These are the activations of a small neural network, seen along a few directions. Each row is one input.
Each table varies a few parts of the input and shows all the possible inputs, shuffled.
Descriptions start from the smaller parts, as in this example, which fits no table here: values(2) and (point or ring(11) or (line(4) and ring(5))).
Shared parts are said once, and a part with two or three values counts as separate values.
In the rows, 128 means zero.

Table:
R1: [167 142 145  88 158  95 169  86 126  96  92 119 112 142  79]
R2: [176 137 141  92 176  86 152 102 140  86 100 143 119 129  93]
R3: [150 120  88 122 133 111 155 120  69  71 107 123 145 178  92]
R4: [159 119 164  93 127 128 174  77 159 158 106 131  68  81 117]
R5: [134 118 144 174  77 177 109 158  99 192 163 133 128 149 159]
R6: [ 30 165  92 121  84 136 111 156 175  78 112  71 194  72 103]
R7: [ 39 159  87 126 103 128  90 162 184  69 122  98 193  61 109]
R8: [169 117 159 102 150 120 158  91 168 147 114 151  78  67 129]
R9: [121 132 103 177  97 107 103 135  84 137 117 120 131 193 156]
R10: [114 118 170 117 167 166 122 134 153 185 183 139 100 117 164]
R11: [100 120 182 113 146 176 137 129 137 194 175 118  87 131 151]
R12: [131 121 100 174 119  97  84 143 100 127 123 143 142 175 165]
R13: [158 115  87 123 152 102 136 133  85  63 110 150 153 164 107]
R14: [145 111 132 172 104 164  93 167 114 187 169 153 140 132 166]
The inputs of R3 and R13 match in every part but one. If R4 is changed in the same way as R3 into R13, which row does it become? -> R8
What do these inputs look like to the network? -> values(2) and (point or ring(6))
Change only the values(2) part in R12. List by row number the other rows that result. -> R9

Table:
R15: [ 65 121 123 163 117 177  79 184 124 166 190 126 154 139 178]
R16: [106 121 110 188  92 146  67 171 133 179 160 140 153 124 187]
R17: [ 83 151  90 166  69 123  83 162 145 101 113 112 182 101 127]
R18: [164 114 194  91 187 138 162  90 133 174 150 147  55 142 134]
R19: [ 42 155 104 134 100 151  97 174 141  93 142  90 190 120 115]
R20: [ 72 158 106  87 136 109 147 115 160  66  98  79 160 101  84]
R21: [177 105 159 162  98 154 132 120 102 215 146 147  86 149 168]
R22: [152 131 151  64 186 127 176 101 152 101 125 127 117 102  84]
R23: [205 112 181 122 156 109 149  87 136 182 120 164  58 129 150]
R24: [108 145  87 118 102  85 134 108 157  63  69 111 146  81 100]
R25: [188 116 133  96 150 101 161  94 148  98  94 159 104  81  99]
R26: [136 106 170 136 124 185 144 131  94 207 177 130  85 163 154]
R27: [165 130  56 137 148  60 133 127  41  18  79 133 176 231  86]
What do these inputs look like to the network? -> point or (values(2) and ring(6))
Change only the ring(6) part in R19. List by row number the other rows that result. -> R15, R18, R20, R22, R26
Change only the values(2) part in R15. List by row number the other rows that result. -> R16

Table:
R28: [ 93 130 108 119 119 125 122 131 162 106 119 120 141  77 126]
R29: [148 126 154 100 160 128 162  98 124 139 129 125  91 138 115]
R30: [ 94 149 103 141  97 121 114 143 123  91 114 106 162 136 111]
R31: [143 101 152 175  85 180 116 146  94 219 170 144  97 150 180]
R32: [156 121 136 125 144 104 139 106  96 123 114 138 102 176 125]
R33: [116 141 163  96 135 145 155 117 153 140 131 105 116 106 109]
R34: [ 75 142 115 117 116 129 130 128 150 107 118  98 140 105 123]
R35: [112 131 151 157 124 135  84 143 167 186 154 139 118 104 180]
R36: [ 85 127 115 128 159 159 108 172  98 115 178 118 169 177 132]
R37: [135 129 155  98 134 146 146 117 165 142 132 129 117  80 111]
R38: [180 114 131 126 155 100 136 116 109 111 113 161 109 150 129]
R39: [170 115 148 103 164 126 155 101 137 134 130 149  97 111 119]
R40: [138 131  99 145 109 104 126 122  98 115 104 116 145 165 122]
R41: [114 138  97 145 100 117 104 148 132  89 112 130 164 109 113]
R42: [163 125  94 146 119 100 124 132 111 103 103 140 153 137 126]
What do these inputs look like to the network? -> values(3) or (values(2) and ring(6))
List by row number the other inputs of the same sort as R34. -> R28, R29, R30, R32, R33, R37, R38, R39, R40, R41, R42
